Each row below holds a small network's activations on one record, seen along a few directions.
After each row come some of the record's fields: BOPO, DUVE, DAMI, VUVE, DOKU, KOG.
Not every record has every field; a missing one is left out.
Other fields move the rows too, some of them a lot.
In the rows, zero is written as 500.
Strong random noise was added to every row along 10 fixed directions; ignore it. To show where, here is one row again and again, with new noise each time:
[403 289 653 558 690 481 438 349 310 363 492 319 565 762 522 576 455 671
 380 266 450 373 531 470 351 475 662 555 382 578]
[520 380 594 632 575 568 391 303 463 310 667 215 458 527 534 379 299 725
 585 344 494 667 408 376 815 342 478 394 419 716]
[524 467 531 636 475 480 347 426 440 357 652 295 555 405 581 323 378 600
 438 404 639 548 444 585 485 347 626 425 469 664]
[360 708 497 363 474 373 494 136 508 441 612 560 676 263 521 608 414 372
 541 545 650 440 560 493 518 736 405 633 481 566]
[338 217 450 477 593 252 695 816 677 411 609 472 572 875 537 691 634 689
 275 347 269 316 775 322 320 457 745 467 773 257]
[520 444 451 546 554 535 396 437 490 524 314 415 447 591 451 616 499 534
 583 443 363 569 494 354 624 730 453 663 407 513]
[570 544 245 564 370 441 416 643 574 443 549 413 495 455 554 424 462 324
 447 572 611 555 549 505 431 570 586 474 603 605]
[569 506 287 471 604 552 389 230 449 342 641 269 531 566 494 527 391 410
 504 365 419 567 534 314 622 814 507 622 429 617]
[566 343 324 766 521 360 483 756 664 521 347 389 361 736 537 408 503 504
 429 388 399 445 381 226 589 679 414 553 776 487]
[354 440 497 463 468 367 574 591 695 458 548 521 560 371 394 668 543 611
 643 558 332 713 616 427 698 624 441 501 605 355]
[465 735 412 259 331 386 574 566 749 604 535 716 506 314 591 583 508 465
 535 664 617 417 620 456 588 407 457 508 651 370]
[493 565 455 495 458 446 488 379 570 534 434 501 465 643 634 573 429 493
 469 488 582 324 573 292 580 504 480 587 506 615]

[498 574 279 602 286 350 427 640 788 620 442 540 646 265 443 688 696 512
 575 625 274 692 744 436 583 912 568 737 531 285] | BOPO is femen, DUVE is fut, DAMI is fota, DOKU is bas, KOG is rudu
[422 363 718 665 487 404 588 609 585 486 633 489 583 458 512 411 552 765
 454 444 441 515 506 572 525 266 557 362 602 413] | BOPO is netiv, DUVE is dogid, DAMI is fota, VUVE is nibe, DOKU is rogab
[274 285 561 432 644 365 704 689 509 464 393 564 432 751 396 656 529 474
 506 484 410 475 550 429 449 535 459 432 700 427] | BOPO is femen, DUVE is fut, DAMI is fota, DOKU is bas, KOG is mora
[757 514 555 464 604 728 297 645 375 537 321 458 273 486 489 233 430 592
 556 415 564 529  72 610 522 290 366 441 466 449] | BOPO is femen, DUVE is fut, DAMI is fota, DOKU is bas, KOG is zov
[491 477 578 664 478 422 442 692 534 638 162 611 408 453 453 460 549 501
 571 543 539 484 266 529 482 595 313 581 603 440] | BOPO is femen, DUVE is fut, DAMI is fota, DOKU is bas, KOG is rudu
[348 364 424 585 441 428 652 721 450 388 428 526 461 578 365 616 504 236
 597 716 546 679 588 556 411 586 449 331 563 688] | BOPO is netiv, DUVE is fut, DAMI is fota, VUVE is zite, DOKU is rogab
[611 699 458 293 542 540 421 295 468 511 707 469 501 338 628 321 462 605
 358 352 584 297 505 534 498 345 667 547 461 395] | BOPO is femen, DUVE is fut, DAMI is von, VUVE is nibe, DOKU is rogab
[601 409 461 609 482 502 502 710 640 580 457 462 387 590 534 446 588 727
 480 429 313 490 516 356 649 403 553 496 564 348] | BOPO is netiv, DUVE is dogid, DAMI is von, DOKU is riz
[435 319 554 668 524 430 497 618 508 368 528 383 520 598 469 481 453 562
 514 472 479 612 439 496 491 478 470 397 579 586] | BOPO is femen, DUVE is fut, DAMI is fota, DOKU is bas, KOG is zov
[354 337 560 685 492 368 523 731 389 407 446 439 496 461 421 371 474 386
 457 547 641 601 420 735 278 447 556 330 632 630] | BOPO is femen, DUVE is dogid, DAMI is von, VUVE is nibe, DOKU is rogab
[563 455 504 480 548 524 409 739 459 675 205 542 336 642 542 421 563 545
 391 418 501 352 408 564 332 396 617 579 552 368] | BOPO is femen, DUVE is fut, DAMI is von, DOKU is bas, KOG is mora
[493 586 405 396 474 465 610 570 534 575 491 642 494 488 482 510 555 307
 455 592 549 404 547 532 394 570 474 497 614 442] | BOPO is femen, DUVE is dogid, DAMI is von, VUVE is nibe, DOKU is rogab
[454 504 432 356 610 498 436 486 331 417 543 462 568 380 399 462 514 341
 440 450 544 537 464 726 242 669 615 536 512 426] | BOPO is femen, DUVE is fut, DAMI is fota, DOKU is bas, KOG is mora
[605 278 438 745 489 613 370 636 510 454 397 262 428 743 477 512 461 566
 564 461 344 732 502 395 626 524 532 474 423 661] | BOPO is netiv, DUVE is dogid, DAMI is fota, DOKU is bas, KOG is rudu
[473 493 359 376 398 545 620 606 643 463 767 502 551 474 487 532 495 366
 508 623 490 708 745 541 565 364 641 332 602 516] | BOPO is femen, DUVE is dogid, DAMI is fota, DOKU is bas, KOG is mora
[551 631 478 453 469 472 427 459 479 534 422 562 492 477 582 455 465 427
 445 512 664 325 404 516 377 508 450 568 515 525] | BOPO is femen, DUVE is fut, DAMI is fota, DOKU is bas, KOG is zov
[584 453 552 429 562 712 270 433 303 473 514 312 539 395 423 432 470 569
 519 413 446 744 489 779 421 436 711 510 259 516] | BOPO is femen, DUVE is dogid, DAMI is von, DOKU is bas, KOG is mora
[646 390 376 344 639 666 407 636 352 405 596 328 400 597 471 409 532 599
 397 328 378 537 515 584 399 345 776 437 419 380] | BOPO is netiv, DUVE is fut, DAMI is fota, DOKU is riz
[578 374 439 628 563 542 465 548 529 606 307 392 328 835 566 523 533 629
 442 360 313 389 563 234 621 539 588 621 462 502] | BOPO is netiv, DUVE is fut, DAMI is von, VUVE is nibe, DOKU is rogab
[382 418 567 697 465 441 542 504 418 463 322 465 366 594 487 473 386 387
 593 595 667 526 438 445 580 470 380 405 513 812] | BOPO is femen, DUVE is fut, DAMI is fota, VUVE is nibe, DOKU is rogab
[570 473 461 702 448 483 390 557 536 661 235 465 415 541 519 515 611 610
 487 454 367 442 535 377 559 654 568 697 417 442] | BOPO is netiv, DUVE is fut, DAMI is fota, VUVE is nibe, DOKU is rogab
[566 448 551 242 617 686 472 520 444 468 518 476 401 642 498 586 488 689
 540 421 395 508 538 476 570 243 600 452 369 394] | BOPO is netiv, DUVE is fut, DAMI is fota, DOKU is bas, KOG is rudu
[458 483 515 463 642 336 578 565 540 488 614 521 494 452 525 317 531 586
 320 304 485 285 371 492 409 496 526 499 770 257] | BOPO is netiv, DUVE is fut, DAMI is von, VUVE is nibe, DOKU is rogab
[586 380 486 547 543 676 416 568 346 465 481 357 450 605 445 438 490 469
 495 474 454 650 498 634 425 418 636 422 364 600] | BOPO is netiv, DUVE is dogid, DAMI is von, VUVE is nibe, DOKU is rogab
[482 548 490 732 334 435 424 640 517 559 337 470 344 277 506 256 388 374
 598 642 746 663 335 607 622 406 413 383 595 735] | BOPO is femen, DUVE is fut, DAMI is von, VUVE is nibe, DOKU is rogab
[401 662 811 594 325 509 520 147 532 709 407 657 578 511 720 555 425 572
 497 590 774 272 618 463 593 195 492 558 333 748] | BOPO is netiv, DUVE is dogid, DAMI is fota, DOKU is bas, KOG is mora
[441 363 399 576 539 486 542 492 403 321 621 332 497 647 471 512 444 392
 467 485 502 566 620 459 459 547 613 400 488 688] | BOPO is netiv, DUVE is fut, DAMI is fota, VUVE is nibe, DOKU is rogab
[570 484 534 567 576 535 446 341 489 464 476 404 456 729 592 478 382 563
 492 389 502 389 380 301 602 526 358 545 476 631] | BOPO is netiv, DUVE is dogid, DAMI is von, DOKU is bas, KOG is zov
[286 365 774 885 516 312 500 334 434 354 476 403 640 441 448 415 326 451
 592 501 683 630 235 561 526 635 191 422 602 821] | BOPO is femen, DUVE is dogid, DAMI is fota, DOKU is bas, KOG is zov
[613 471 515 216 647 848 459 426 212 382 506 467 357 603 408 570 452 487
 631 520 484 605 464 596 504 286 548 382 181 576] | BOPO is netiv, DUVE is fut, DAMI is fota, DOKU is riz
[688 599 455 386 481 688 424 461 472 540 476 507 365 531 571 480 483 598
 549 497 502 451 473 423 632 306 519 501 330 511] | BOPO is femen, DUVE is fut, DAMI is fota, DOKU is riz
[374 330 543 596 713 354 618 582 447 542 209 557 353 686 381 533 548 470
 499 366 385 357 297 325 509 782 287 611 700 393] | BOPO is femen, DUVE is fut, DAMI is fota, DOKU is riz
[532 538 447 138 722 625 543 433 350 531 337 602 372 851 515 631 442 306
 436 427 527 258 412 419 326 550 410 578 495 460] | BOPO is netiv, DUVE is fut, DAMI is von, DOKU is bas, KOG is zov
[562 473 494 794 398 494 432 636 389 414 402 469 447 417 476 326 446 355
 562 632 717 575 268 621 402 480 359 367 499 757] | BOPO is femen, DUVE is dogid, DAMI is fota, DOKU is riz
[368 304 558 812 474 372 627 622 579 522 511 451 507 629 510 405 492 441
 417 478 514 550 526 456 515 455 526 395 703 621] | BOPO is netiv, DUVE is dogid, DAMI is von, VUVE is nibe, DOKU is rogab
[447 440 634 427 620 623 528 355 281 491 363 577 558 647 406 681 524 383
 531 515 498 463 464 583 317 581 426 554 310 562] | BOPO is femen, DUVE is dogid, DAMI is von, DOKU is riz

Which values does each new row have?
[356 550 493 409 462 465 606 359 541 496 514 540 471 459 463 648 460 450
 633 610 495 581 681 396 705 555 469 496 448 596] | BOPO is femen, DUVE is fut, DAMI is von, VUVE is nibe, DOKU is rogab
[558 588 409 262 531 542 623 657 466 525 474 654 284 627 589 398 448 353
 428 547 708 252 403 482 418 207 461 351 660 500] | BOPO is netiv, DUVE is fut, DAMI is fota, DOKU is riz
[642 443 647 811 414 606 380 583 434 627 327 505 488 552 585 347 533 564
 432 486 599 451 331 611 392 285 518 496 398 612] | BOPO is netiv, DUVE is dogid, DAMI is fota, DOKU is riz
[541 447 432 509 373 512 417 745 553 466 502 449 548 523 505 583 572 568
 496 593 453 623 653 606 368 405 683 451 432 471] | BOPO is femen, DUVE is fut, DAMI is fota, DOKU is bas, KOG is zov
[531 370 423 776 530 500 367 471 300 472 313 298 464 714 521 433 462 348
 380 415 555 438 483 499 308 684 619 588 416 761] | BOPO is netiv, DUVE is dogid, DAMI is fota, VUVE is nibe, DOKU is rogab
[541 508 385 492 525 519 492 398 450 451 558 426 469 631 577 508 463 465
 423 437 516 386 584 372 497 513 596 533 440 600] | BOPO is femen, DUVE is fut, DAMI is von, DOKU is riz
[467 627 465 415 464 488 610 403 541 636 503 670 528 517 567 520 533 303
 406 555 607 315 584 472 419 511 506 559 567 482] | BOPO is netiv, DUVE is dogid, DAMI is von, VUVE is nibe, DOKU is rogab
[740 549 435 246 515 800 455 414 555 547 698 427 449 813 699 511 430 614
 387 399 442 420 659 372 588  98 703 444 354 506] | BOPO is netiv, DUVE is dogid, DAMI is von, DOKU is bas, KOG is zov
[368 389 444 336 747 361 593 689 377 287 717 471 543 399 354 273 440 272
 361 376 591 537 249 785 174 591 478 325 888 342] | BOPO is netiv, DUVE is fut, DAMI is von, DOKU is bas, KOG is mora
[349 434 273 560 400 321 675 623 590 229 835 366 499 445 480 405 354 232
 506 634 667 694 642 468 571 476 532 195 774 764] | BOPO is femen, DUVE is fut, DAMI is fota, VUVE is nibe, DOKU is rogab
[377 532 437 425 445 344 571 575 541 421 622 524 554 456 547 467 435 343
 416 566 684 448 574 587 349 449 562 397 692 559] | BOPO is femen, DUVE is fut, DAMI is fota, DOKU is bas, KOG is mora
[466 470 625 731 396 287 499 706 654 532 471 546 542 346 557 373 555 721
 452 482 540 430 373 532 482 378 450 457 676 388] | BOPO is femen, DUVE is dogid, DAMI is von, DOKU is riz
[591 425 584 470 501 661 565 555 467 466 624 548 553 623 505 562 579 613
 482 527 432 489 575 538 437 244 579 383 372 466] | BOPO is femen, DUVE is dogid, DAMI is fota, DOKU is riz
[416 380 875 527 630 518 529 428 323 438 428 546 486 599 518 520 487 800
 500 396 560 317 353 555 430 165 467 420 363 509] | BOPO is femen, DUVE is fut, DAMI is fota, DOKU is riz
[434 359 442 561 592 398 629 599 497 383 602 419 424 693 515 405 436 435
 405 421 533 424 479 399 486 456 508 364 715 578] | BOPO is femen, DUVE is fut, DAMI is fota, VUVE is nibe, DOKU is rogab
[577 433 462 304 655 616 564 623 449 326 665 489 421 484 373 471 489 549
 590 468 390 625 346 521 564 416 393 335 543 357] | BOPO is netiv, DUVE is fut, DAMI is fota, DOKU is riz
[723 421 449 259 590 879 360 725 389 514 416 448 391 539 322 530 531 484
 653 536 308 875 387 718 499 399 514 418 323 368] | BOPO is netiv, DUVE is dogid, DAMI is fota, DOKU is bas, KOG is zov
[488 436 734 504 503 617 495 453 471 541 540 528 550 435 488 521 544 737
 536 471 445 574 524 602 564 212 582 445 341 437] | BOPO is femen, DUVE is dogid, DAMI is von, DOKU is riz
